Each row below holds a small network's activations on one input, seen along a few directions.
Each table varies a few parts of the input and shows all the possible inputs, shuffled.
A made-up example of a description, with smaller parts first: one of 8 places around a ring, together with either a single point or one of 11 places along a line or (one of 3 separate values, together with one of 6 places along a line).
Shared parts are said once, and a part with two or three values counts as separate values.

Other details of the inputs vary at random and push rows far along two fixed directions, the same in every table; ignore that.

Table:
R1: [  4 -19  -1  -6  33  14   6  -8  21  28  20 -25  11 -12  11]
R2: [  6  20  25   0  -8 -40 -11  -1   7   0  -2   1   6   6   9]
R3: [  7  23  15  11  -3 -11   0  -8  12   7   2   9  -5   5  14]
R4: [-4 18 23 10 19 -6  9 -6 24 17 12 -4  2  0 13]
R5: [  4  15  13  -5 -20 -26 -16  11  -9  -9  -8   6  -4   1   7]
R6: [  9  20  18   7   7 -18  -8 -19  13  10  -2  11   6   4   6]
R7: [ -6   0 -12  -7 -12  15 -15   9 -17 -12 -12  22  -9  -2  -9]
R8: [-12 -20 -25  -2 -10  14   4  13  -3   0  -4   2 -14  -8  -1]
R9: [  9  15  18   6  -8 -16   4 -14   3   5   9   1   1  15   7]
R10: [  8  21  12   4  -9  -8 -15  -9  -2   1 -10  19  -4   1   4]
R11: [-11  -3   9  -6  23 -16   4  11  13  12   9 -27  13  -8   6]
R12: [ 12   6  -2  -2 -31  -1 -17  -2 -30 -22 -11  20  -4  11 -16]
R13: [ 11  16   9  -4 -17  -9 -10 -14  -6  -5  -8  20   3   9  -2]
R14: [ 12  20   9   8 -18  -8   3  -6   0 -12   1  14   1  10   1]
R15: [ 16  25  26   6  -4 -15  -6 -18   7   1  -2  10  11   6  -1]
R16: [ -3 -15   5   7  27   3   6  -1  14  13  -5 -16   9 -13  -1]
R17: [  7  33  34  -2 -17 -20  -9 -18 -11   9  -5  13   0   9  -2]
R18: [ -9   9   0   4 -36   2  -7  12 -16 -19 -20  27 -17   3  -5]
R19: [  4  15 -10  -1 -32  -1   0   0 -19 -32 -11  23  -7  12  -8]
R20: [ -7   4 -18  -7 -22  13   4   9 -17 -18  -7  14  -5   7  -7]
R21: [ -1  -1  -2 -12   4   7  -1  -6   0  11   3   0   2  -5  -1]
R22: [  8  19  16   0   1 -11  -2 -18   3  -5  -5   5  10   5  -5]
R23: [ -2 -25 -20  -2  -4   8  -9   2  -4  -1 -10   5  -3  -8  -4]
R24: [-15 -35 -40 -11  26  32   2  13  -3   4   5 -13   2 -13  -8]
R25: [ -2  -5  -8   9  26   2  14  -5  21   4  14 -14   4  -2   6]
R26: [-11   4  12  12  12  -6  13  -3  18  14   0 -11   6  -4   7]
R27: [-13 -30 -29  -9  10  26  14  14 -10   0  15 -20  -1   0  -5]
R28: [ -4 -47 -37 -12  17  10  -3  30   2  -7  13 -28   2 -14  -3]
R29: [ -3  15  14   2 -19 -12 -12  -7  -6   4 -20  18  -6  -4  -3]
R30: [  2  31  23   3  -1 -16  -9 -16   6  13  -7  15   0   1   3]
R31: [ -1 -30 -37 -11  -4  30   6  15  -6  -5  10  -5 -10  -3   3]
R32: [  4  -3 -21  -6 -25   8   0   4 -12 -18  -2  18  -8  10  -2]
R33: [ -3 -26 -33  -1  14  16   7   7  10   3  13  -6  -5  -2   6]
R34: [  8  33  29  10   0 -15  13 -11   9  -2   0   5   7   9   6]
R35: [-15 -36 -21 -17  18  11  -1  31   1   2  13 -25   0 -15   1]
R36: [-12 -20 -10  -4  -2  17  -8  11  -8   0 -10   4  -6 -13  -6]
R37: [  6  34  25  17   5 -18   8  -9  11  -1  -3   8   2   7   7]
R38: [ -8 -11  -8 -14   3 -10  -5  18  -1   4   5 -13  -2  -9   3]
R39: [ -6 -32 -26   3   6  12   8   8  10   4   5  -9  -5  -7   5]
R40: [ -4 -38 -37   5  -2  21   5  18  -1 -10   1  -6  -8  -9  -4]
R41: [  9  21  14  -1 -10  -5  -4  -7 -11 -12 -14  15   5   6  -8]
R42: [ -6 -15 -18 -16  -7  26  -7  11 -17  -9  -3   9  -4  -5 -10]
R43: [  9   2  30   2  28  -7   3 -19  18  33  20 -25  12  -2  13]
R44: [ -2  18  17   8  18 -11  11 -11  26  24  12  -6   0   0  14]
R45: [ -8 -28 -18 -16   2  27  -4  12 -20  -1   6  -6  -4  -5 -10]
R46: [  5   1  -6  -6 -19   2 -10  -4 -27 -22 -11  10  -3  10 -17]
R47: [  0  16  11  14 -17 -11   4   3  -4 -13 -19  14  -6   3  -1]
R48: [  3  14  10  11 -25 -10  -4  -1  -1  -4 -13  16 -11   2   8]
R49: [  7  14 -10  10 -26  -2  -7   5 -11 -24  -9  26 -10   9  -4]
R50: [  9   0   0   5 -11   0   3   0  -7  -8   8  -1  -2  10  -2]
R51: [  7  21  24   9  -1 -12  11  -7  -2  -1   3  -4   3  12   2]
R52: [ -1 -15 -20  -3  -5  11   8   4 -13 -15   7  -8  -4   7  -8]
R53: [-6 -4 -4 -6  1 16  9  7  3  1 10 -2 -3  0  3]
R54: [  6 -12   3   8  43   3   4 -10  30  23  18 -22  15 -10   6]
R55: [-11  -7  10   5  23   0   5  -6  15  20  -2 -15  12 -12   2]
R56: [ -3 -10 -15   1 -16   3 -11   2 -14 -20 -23  13  -5  -3 -14]
R57: [ -1 -14 -17  -1  23  10  -1  -3   8  -1   2  -8   5  -5  -6]
R58: [ -5  -2  -7  -7 -24  13  -1  12 -25 -15   0  10 -13   9  -6]
R59: [  0  17  -8  -8 -37   3  -3   4 -19 -16 -10  26 -14  10  -4]
R60: [ -4   0  -5  -9 -13   8  -7   1 -26  -8  -7   6   1   5 -13]
R61: [ -2  16  16  -3   9  -3   2 -12   5  10  -1  -1  13   1  -2]
R62: [ -1 -17  -5   2   4   7  -7   0   3  10  -6  -3  -3 -13   4]
R63: [ -2  -5  11  -2  24 -17   5  13  12   4   6 -26  10  -7   5]
R64: [-9  5 -3  6 18  4 12  0 14  9  8 -7  4  0  6]
R65: [ -1   0  15  -1  26 -26   4   2  22   7  11 -29  14  -5   6]
R66: [  8  10  23   2  12  -6   2 -10  -3   6   1  -9   9   5  -5]
R67: [ -4  -9 -10  -8  -6  10   7   5  -9   5  11  -7  -9   4   0]
R68: [  3   1  13   7  44  -1   8  -9  24  20   8 -19  14  -8   4]
R69: [  7   5  28  17  20 -17   0 -17  28  21   1 -11  14  -8   6]
R70: [  6   3  -7  -3 -31   5  -5   5 -24 -14  -2  12 -14  11   0]
R71: [ -7 -16 -23   5 -12   7   4   8  -6 -18 -11   4  -8  -2  -6]
R72: [  7  -8  11  -2  19  -5   1 -16   8  20  15 -16  11   2   4]
Description of these inputs: one of 8 places around a ring, together with either a single point or (one of 2 separate values, together with one of 4 places along a line).
Question: Changing only the place on the ring of 8 turns R50 into R51. The same change can be made to R69. Which row results?
Answer: R16
Question: Changing only the place on the ring of 8 turns R71 into R8. The same change can be made to R56. Which row results?
Answer: R29
Question: Which other rows does R7 become when the place on the line of 4 takes its other values? List them by row number.
Answer: R36, R42, R45
Question: Which other rows does R10 become when the place on the ring of 8 takes its other values? List them by row number.
Answer: R6, R7, R24, R30, R54, R57, R68
Question: Which other rows does R43 become when the place on the ring of 8 takes its other values? List them by row number.
Answer: R12, R17, R45, R46, R60, R66, R72
Question: Which other rows does R67 become when the choice among 2 separate values takes its other values? List them by row number.
Answer: R17
Question: Which other rows does R1 become when the choice among 2 separate values takes its other values? List them by row number.
Answer: R31

Table:
R73: [ -8 -11   2   9  42 -13   8   5  30  15   9 -30  15 -11   7]
R74: [  6  13  -4  12  -9 -12  -3  -9   5 -11  -6  15  -2   7   0]
R75: [ -4  -2  -3  -3 -10   2   3   0   4  10  10   2  -6   2  10]
R76: [  1 -27 -31 -23  11  25  -7  -1 -12   1   9  -1   2  -3  -7]
R77: [-11  -6  -6  -1   1  20  13   6   3  10  13  -3  -8   1   4]
R78: [  0 -26 -35   1   2  14  -6  19  -5 -20  -2   2  -8  -4  -7]
R79: [  2  -4 -24  -1 -25  19   6   8 -26 -34  -8  16  -6  11 -14]
R80: [ 10  26  21   4 -23 -21   1 -14  -7  -1   2   9  -3  17   5]
R81: [ -8 -33 -33  -8   9  36  19  14 -12  -2  17 -19  -6   1  -2]
R82: [ -7  -9  -6  -9 -10  -6  -1  18 -20  -9  -3 -10  -1   3  -2]
R83: [ 2  6 10  7 15 -9  2  1 25 14  5 -6 -1 -9 15]
R84: [ 13  25  27   5 -19 -23  -4  -3 -10  -4   0   6  -4  12   5]
R85: [ -9 -12 -22  -1  10  25  15   9   9   3   3   0  -9  -6   2]
R86: [ 12  -4  15   7  24 -12  10  -5  21   7  16 -23  11   1   5]
R87: [-18 -17  -9 -10  -1   1   1  21  -4   4   4 -10  -6 -10   3]
R88: [  1   5  18  -5  45  13  12 -20  20  30  22 -20  19  -5   4]
R89: [ -2  -5   0   5  -2  21   0 -12  -8   3 -14  11  -3  -2 -10]
R90: [  8   3  -8 -16 -11   7 -23   3 -23 -13  -6  15  -3   0 -13]
R91: [  4  17  28   5   3 -30   3  -3  10  -5  -3 -12  12   5  -1]
R92: [  0   7 -17   1 -26   0  -4   3  -7 -11 -12  26 -11   0   4]
R93: [  4 -32 -38  -5  -1  18   6   8  -5 -13  10 -11  -1   3  -8]
R94: [ -7  23  14   2 -15 -24  -7   8   1  -7 -20  14  -4  -3   4]
R95: [  1  26  13 -16 -23 -16 -25   1 -27 -17 -21  22   3   3 -15]
R96: [ -3  -6  21   3  27  -5  10   0  30  32  27 -26   5 -10  21]
R97: [  4  34  16  18  -8 -11   5 -12   4 -12 -10  21   0  12  -1]
R98: [  8  12  23  11  -1 -10  -7 -29   9  18  -8   6   5  -2   0]
R99: [ -8 -14  -1  -3  -6   3 -15   4 -13  -3 -23   3   2 -11 -11]
R100: [  9  11  31  13   3 -12 -13 -18   7  16 -10   4   7  -5   2]
Question: Changing only one part turns R84 into R80. The same change can be made to R96. Which row results?
Answer: R75
Question: What is each input in this table made of?
Answer: one of 4 places along a line, together with either one of 2 separate values or one of 5 places around a ring
Question: Which other rows does R90 become when the place on the line of 4 takes its other values? List them by row number.
Answer: R76, R88, R95
Question: List by row number the other rows that have the place on the line of 4 in common with R79.
Answer: R77, R81, R85, R88, R89, R97
